These are the activations of a small neural network, seen along a few directions. Each row is one input.
In each table, some parts of the input vary, and every possible input appears once, in random order.
Descriptions start from the smaller parts, as in this example, which fits no table here: one of 3 separate values, together with either a single point or one of 9 places along a line or (one of 4 places along a line, together with one of 5 places around a ring).
Shared parts are said once, and a part with two or three values counts as separate values.
In the rows, 128 means zero.

Other details of the inputs vary at random and push rows far along two fixed directions, the same in every table; ignore that.

A family of inputs:
row 1: [140 165 104 171 103 167 186 175 180  99 131 145 157  47 122]
row 2: [128 113 129 136 142 151 129 180 141 127 128 141 133 107 105]
row 3: [134 143 145  71 127  88 101  56  68 153 122  96 148 182 147]
row 4: [154 148 117 107  80  57 131  93  83 105 112 115 183  87 212]
row 5: [135 105 118 121 145 130 126 110 129 131 138 129 107 140 113]
row 6: [121 121 124 130 129  98  90 138  87 142 125 110 115 144 130]
row 7: [132 131 139 105 119 100 155 123 121 103 108 131 154 107 177]
row 8: [139 125 166 128 112 166 178 114 155 123 105 123 141 109 117]
row 9: [120 157 103 143  99 126 129 124 131 119 149 128 169  99 161]
row 10: [130 136  92 178 112 183 198 173 151  79 112 142 137  30 121]
row 11: [134 161  96 177  95 159 185 153 182  96 132 147 174  44 132]
row 12: [135 115 149  93 161 102 135  95 133 128 118 123 134 176 150]
row 13: [163 177 118 138 110 109 147  76 105  83 131 140 199  81 180]
row 14: [120 141 134 144 128 166 149 178 164 124 141 133 122 120 113]
row 15: [141 154 104 155  78 124 129 145 137  94 149 114 167  60 165]
row 16: [144 126 102 203 108 186 209 195 175  80 106 140 139  16 104]
row 17: [101 128 134 115 129 124  89 126 129 134 149 119 124 170 138]
row 18: [132 140  82 140 127 105 120  91 100 119 132 120 162  82 163]
row 19: [125 117 134 135 151 163 126 143 180 115 154 122 127 138 115]
row 20: [143 159  96 120  96  86 101  81 140 135 138 129 161  86 146]
row 21: [141 159 106 137 107 127 154 149 174 107 135 140 143  56 104]
row 22: [108  71 174 172 187 213 163 192 216 131 115 144  67 147  48]
row 23: [106 129 121 127 136 111  96 135  88 134 130 120 123 124 141]
row 24: [114  70 204  97 195 156 148 147 188 158  91 139  61 234  89]
row 25: [128 114 119  82 159  76  43  89  75 174 144 111 140 195 141]
row 26: [140  97 207 133 149 200 204 196 181 130  89 120  71 172  36]
row 27: [ 94  79 161 160 177 191 157 191 184 127 116 141  75 159  57]
row 28: [139 172 132 128 100  99 136  82  87  90 122 147 185 107 181]
row 29: [131 125 119  93 126  68  49 123  61 168 131 110 132 175 143]
row 30: [138 107 123 150 108 137 142 110 129 119 154 139 135  74 146]
row 31: [120 116 157 138 162 174 131 157 191 166 121 139  83 187  75]
row 32: [122 144 120  93 146  97  66  91 100 166 157 106 131 200 151]
row 33: [127 127 195 109 170 147 139 151 124 127 106 145  87 215  89]
row 34: [123 153 113 138  99 136 122 145 136  99 153 122 157  76 162]
row 35: [129  94 137 109 152 114 103 101 102 150 162 122 100 169 124]
row 36: [149 161 100 175  78 144 165 165 157  97 143 126 172  47 149]
row 37: [126 123 102 154 121 150 142 115 132 118 114 130 128  89 138]
row 38: [119  64 180 159 168 226 203 226 205 118 133 159  44 133  33]
row 39: [ 98 124 108 113 138  96  92 103  74 149 117 121 117 164 139]
row 40: [128 151 152  86 106 106 134 102  75 134 110 105 144 138 145]
row 41: [147 151 113 116 108  89 111 132 137 137 132 123 123 121 106]
row 42: [157 159 103 189  88 165 197 183 191  93 127 138 159  35 116]
row 43: [132 125  92 146 138 140 144 115 130 112 124 122 133 104 130]
row 44: [107  84 185 141 177 210 131 183 224 140 134 133  62 193  60]
row 45: [136 168 116 116  67 100 160  73  83  99 120 116 207  56 183]
row 46: [115 150 110  75 120  46  54  73  88 168 138 120 125 183 131]
row 47: [101  83 161 121 188 156 101 139 142 175 105 129  50 215  76]
row 48: [112 110 122 101 116  82  89  88  61 151 155 130 117 156 153]
row 49: [113 114 113  99 123  94  95  93  77 145 132 130 105 163 137]
row 50: [153 136  89 148  78 117 149 129 105  98 130 133 144  46 153]
row 51: [136 140 116 133  92 106 181 104 139  78 109 145 198  47 201]
row 52: [114 120 123  87 133  99  84 114  70 153 129 126  84 176 130]
row 53: [116  77 160 112 166 154 111 129 144 163 121 138  49 202  77]
row 54: [156 150 160 135 118 120 143 131 109 105 109 133 136 143 132]
row 55: [134 146 112  81 142  64  63  76 119 163 144 114 124 178 118]
row 56: [131 149 116 146 107 141 121 117 151 132 147 126 157 100 159]
row 57: [119  82 163 118 176 157  94 155 157 168 121 137  92 191  79]
row 58: [119 125  93 169 116 163 179 143 142  93 113 139 138  68 124]
row 59: [130 107 137 101 119  84  84 117  60 159 149 119  91 170 135]
row 60: [119 112 123 139 160 124 110 120 129 131 139 118 130 134 122]
row 61: [124 127 108 125 124 116 110 135  84 138 109 112  96 154 122]
row 62: [123 116 112 140 124 134 128 147 134 122 132 142 162  97 128]
row 63: [127 154 112  93 145  85  69  85 102 174 145 111 129 199 142]
row 64: [115 141  99 132 125 117 120 130  87 128 118 126 130  99 147]
row 65: [135 147 168  96 141  97  89  70  83 146 116 134 130 202 155]
Each input here is: one of 5 places along a line, together with either one of 3 separate values or one of 10 places along a line.
The inputs of row 64 and row 18 match in every part but the place on the line of 5. If row 52 is changed in the same way as row 64 into row 18, which row does it become?
> row 5
The inputs of row 63 and row 11 match in every part but the place on the line of 5. If row 55 is changed in the same way as row 63 into row 11, which row does it become?
> row 46
Change only the place on the line of 5 in row 2. List by row number the other rows that result.
> row 25, row 29, row 57, row 62
Change only the choice among 3 separate values in row 7. List by row number the other rows that result.
> row 33, row 40
Change only the place on the line of 10 in row 15. List by row number the other rows that result.
> row 6, row 16, row 29, row 36, row 41, row 42, row 50, row 59, row 61

A family of inputs:
row 66: [154 113 106 165 102 142 196 150 169  79 119 146 163  12 134]
row 67: [144 166  76 156  91 121 146 105 146 101 135 124 191  36 164]
row 68: [107  99 143 115 185 136 105 135 129 150 120 131  93 198 104]
row 69: [129 148  95 128 131 101 107  93  94 124 131 126 159 115 155]
row 70: [128 111 143 107 130 102 117 149 111 137 116 126 105 151 118]
row 71: [136 144  98 131 105 107 118  85  89 122 135 123 147  92 156]
row 72: [128 146 118 164 125 169 171 171 191 109 120 143 129  92  97]
row 73: [157 132 107 140 107 121 164 129 137 109 115 133 143  62 116]
row 74: [113  87 157 113 185 139 109 138 140 146 130 136  86 201  96]
row 75: [141 130 126 129 118 125 122 109 143 129 149 125 155 102 135]
row 76: [122 142 118 132 121 122 110 128  95 130 127 124 134 134 144]
row 77: [123 128 114 111 127  99 105  96 130 136 137 132 135 133 146]
row 78: [129 149 121 113 112 101 105 116 125 138 142 129 131 138 138]
row 79: [143 140 101 139 115 112 131  99 119 104 147 135 171  75 159]
row 80: [123 143 118 104 111  84  78 107  99 141 148 113 147 145 173]
row 81: [124 137 113 155 131 146 145 157 136 101 130 137 154  89 144]
row 82: [126 112 132 151 143 164 145 149 177 121 129 132 141 103 117]
row 83: [120 127 111 133 132 125 121 107 104 135 121 125 122 129 130]
row 84: [132 148 111 103 112  71  96 119  71 142 111 114 130 141 140]
row 85: [141 152 107 165  91 149 164 142 128  93 132 133 154  48 141]
row 86: [127 122 138 126 153 152 137 137 181 144 124 138  87 163  69]
row 87: [129 147  85 132  94 106 129  88  83 120 124 119 159  73 164]
row 88: [115 113 156 101 146 116  80 137 122 160 142 118 110 195 124]
row 89: [114 125 133 131 129 149 139 153 119 135 116 123 100 144 101]
row 90: [125 106 153 142 127 177 170 172 154 123 127 133  88 126  85]
row 91: [128 162 113 112 112  97  99 112 117 142 136 124 130 146 134]
row 92: [129 111 134 117 139 117 103 103 105 144 140 128 112 159 130]
row 93: [142 163 160 114 119 122 174  91 117 103  87 127 172 133 159]
row 94: [115 136 141 104 141 109  72 126 104 166 133 110 117 196 122]
row 95: [126 112 132  95 153  95 101 120 101 163 101 121  89 188  95]
row 96: [130 115 149 144 150 163 149 173 159 117 136 141 110 139  95]
row 97: [137 158 153 104 111 100 155  77  97 102  95 126 189 120 199]
row 98: [138 131 117 139 120 137 150 121 174 119 139 143 134  95 114]
row 99: [123 133 110 127  91 110 126 118  88 114 135 121 149  87 169]
row 100: [134 105 133 157 131 167 170 140 159 111 134 141 113  92 106]
row 101: [131 130 123 124 149 122 112 112 120 132 134 130 124 149 115]
row 102: [133 146 130 102 108  88  78 102  94 149 153 113 150 147 158]
row 103: [123  82 151 125 170 148 152 170 162 139  96 138  76 160  69]
row 104: [154 161 102 122  83  83 128 120  88 115 123 122 158  74 152]
row 105: [130 114 148 140 134 155 139 156 138 124 136 136 106 139 109]
row 106: [121 110 121 129 128 120 117 106 108 128 135 128 126 121 151]
row 107: [145 115 126 109 122  96 127 114 114 136 123 129 119 122 119]
row 108: [132 148 121 131 128 122 117 134 112 121 136 128 139 129 132]
row 109: [115 147 117 107 140  91  76 113  72 147 129 118 132 177 146]
row 110: [137 122 130 128 130 137 135 125 168 132 144 129 125 126 113]
row 111: [141 134 100 181 114 169 182 140 160  88 124 142 162  39 131]
row 112: [139 141 123 154 110 151 147 147 132 108 132 133 139  91 127]
row 113: [116 114 135 134 127 134 124 142 112 124 133 128 114 132 138]
row 114: [124 148 102 125 128 112 115 102 135 138 125 128 134 129 128]
row 115: [138 139 116 158  94 143 159 139 127  97 140 134 148  60 146]
row 116: [114  99 160 134 171 164 134 179 157 128 129 141  92 175  90]
row 117: [121 114 146 148 141 170 162 179 198 115 129 147 107 125  92]
row 118: [135 138 126 112 126 109  92  96 118 149 143 116 141 144 131]
row 119: [125 138 125 122 107 127 127 129  98 133 128 119 115 128 124]
row 120: [115 128 113 118 142 114 108 111 140 144 125 130 122 146 130]
row 121: [114 118 141 152 145 173 152 172 144 128 116 132  93 143  88]
row 122: [120  89 154 122 149 160 147 142 145 145 126 130  72 162  80]
row 123: [141 117 128 168 133 180 177 150 172 103 129 143 123  87  95]
row 124: [124 115 208  64 157 102 121  89 101 143  99 124 113 241 146]
row 125: [135 152 106 102 117  85  82  78 105 152 144 110 142 145 149]
row 126: [116  88 162 119 172 160 126 153 185 151 131 130  80 189  80]
row 127: [132 116 128 143 125 164 168 137 146 121 122 131 107 102  94]
row 128: [111  99 130 126 143 147 136 132 125 138 115 127  97 139 115]
row 129: [119 139 118 131 123 123 112 141 136 132 135 119 140 130 146]
row 130: [130 131 118 111 118  87 110 136  90 133 111 121 130 127 142]
row 131: [116 117 112 136 132 127 123 112 108 127 124 128 129 114 149]
row 132: [127 123 111 118 119  95  92  85  82 129 143 124 148 122 179]
row 133: [140 155 122 132 103 120 115 125 126 128 145 119 159 107 142]
row 134: [127  94 154 140 154 168 141 154 188 130 137 135 118 133  98]
row 135: [126 129 130 158 125 164 149 170 169 113 133 130 150  91 126]
row 136: [131 148  89 135 107 108 119 100 131 118 138 121 175  76 174]
row 137: [121  96 155 155 147 181 156 183 166 114 128 141 100 133 100]
row 138: [114 121 139 145 150 165 148 177 186 126 118 143 104 142  91]
row 139: [116 142 131 112 140 117  91 135 123 158 130 112 110 187 117]
row 140: [123 144 138 101 132 107  84 125 117 162 138 112 105 195 115]
row 141: [116  99 135 148 157 165 141 146 150 125 121 138 110 133 113]
row 142: [127 116 158 127 144 156 135 167 175 143 138 129  93 169  86]
row 143: [159 133 120 165  90 150 202 174 167  81 122 145 152  24 117]
row 144: [112 134 111 118 107 107 107 120  77 132 126 116 132 122 159]
row 145: [128 135 120 127 133 126 109 112 134 141 132 120 143 132 126]
row 146: [126 147  97 143 100 109 115 118  87 111 134 126 171  81 187]
row 147: [114  98 132 106 134 116 112 108  99 145 128 122 102 153 134]
row 148: [117 138 106 135 110 111 112 122  84 121 129 122 146 103 170]
row 149: [141 158 183  65 128  82 119  58  75 141 100 115 140 215 158]
row 150: [140 128 207  75 143 115 144  92 116 134 105 127 118 217 133]
What do these inputs look like to the network?
> one of 5 places around a ring, together with either a single point or (one of 2 separate values, together with one of 8 places along a line)
The inputs of row 126 and row 110 match in every part but the place on the ring of 5. If row 66 is changed in the same way as row 126 into row 110, which row does it become?
> row 107
The inputs of row 132 and row 111 match in every part but the place on the ring of 5. If row 99 is changed in the same way as row 132 into row 111, which row does it become?
> row 89
Change only the place on the ring of 5 in row 128. List by row number the other rows that result.
> row 87, row 122, row 127, row 147

A family of inputs:
row 151: [106  93 152  87 163 103  89 107  72 164 111 122  73 218 116]
row 152: [102 119 113  97 144  81  44  93  61 166 145 111 118 189 165]
row 153: [136 167  74 112  87  61  76  80  84 139 151 112 172  91 177]
row 154: [145 129 132 189 115 204 235 203 201  74 101 151 129  36  79]
row 155: [115  97 175 104 165 146 129 167 132 159 103 126  50 217  62]
row 156: [152 121 169 161 128 196 221 170 214  84 114 148 142  84  96]
row 157: [121 103 120 146 155 162 132 147 173 141 135 134  96 135  81]
row 158: [147 159 106 125  91  90 145  59  95  91 126 128 213  56 214]
row 159: [137 146 108 110  90  78 108  96  60 128 130 117 150 105 173]
row 160: [125 152 138  72 125  59  74  39  51 149 124 112 157 187 193]
row 161: [111 109 151 102 178 136  86 155 151 182 127 123  51 239  49]
row 162: [143 149  85 155  81 118 159 102  94  87 124 131 181  23 180]
row 163: [100  92 172 101 181 143  77 170 130 177 133 120  51 251  73]
row 164: [121 137  79  92 121  48  39  52  56 165 151 109 143 147 178]
row 165: [151 121 160 172 125 202 237 165 222  70 113 154 154  57 109]
row 166: [146 146  92 149  76 110 162 109  98  87 127 131 178  24 178]
row 167: [103 101 142 134 166 159 107 157 138 150 134 128  87 182  99]
row 168: [150 131 168 158 127 190 219 170 214  86 107 145 144  88  97]
row 169: [124 155  87 123  95  78  74  90  66 128 155 115 173  96 200]
row 170: [ 99 105 166 108 172 143  85 170 132 174 130 122  61 238  79]
row 171: [142 158  62 134  80  77  98  76  98 116 157 123 188  43 190]
row 172: [118  98 149 108 168 135  94 150 152 172 137 123  64 208  64]
row 173: [151 156 142 148 109 152 192 135 171  89 110 139 170  81 132]
row 174: [128 130 129 187 131 203 188 208 206  95 127 145 127  76  87]
The inputs of row 170 and row 152 match in every part but one. If row 153 is changed in the same way as row 170 into row 152, which row does it become?
> row 164
What do these inputs look like to the network?
> one of 4 places along a line, together with one of 6 places along a line
Change only the place on the line of 6 in row 156. List by row number the other rows that result.
> row 158, row 160, row 165, row 168, row 173
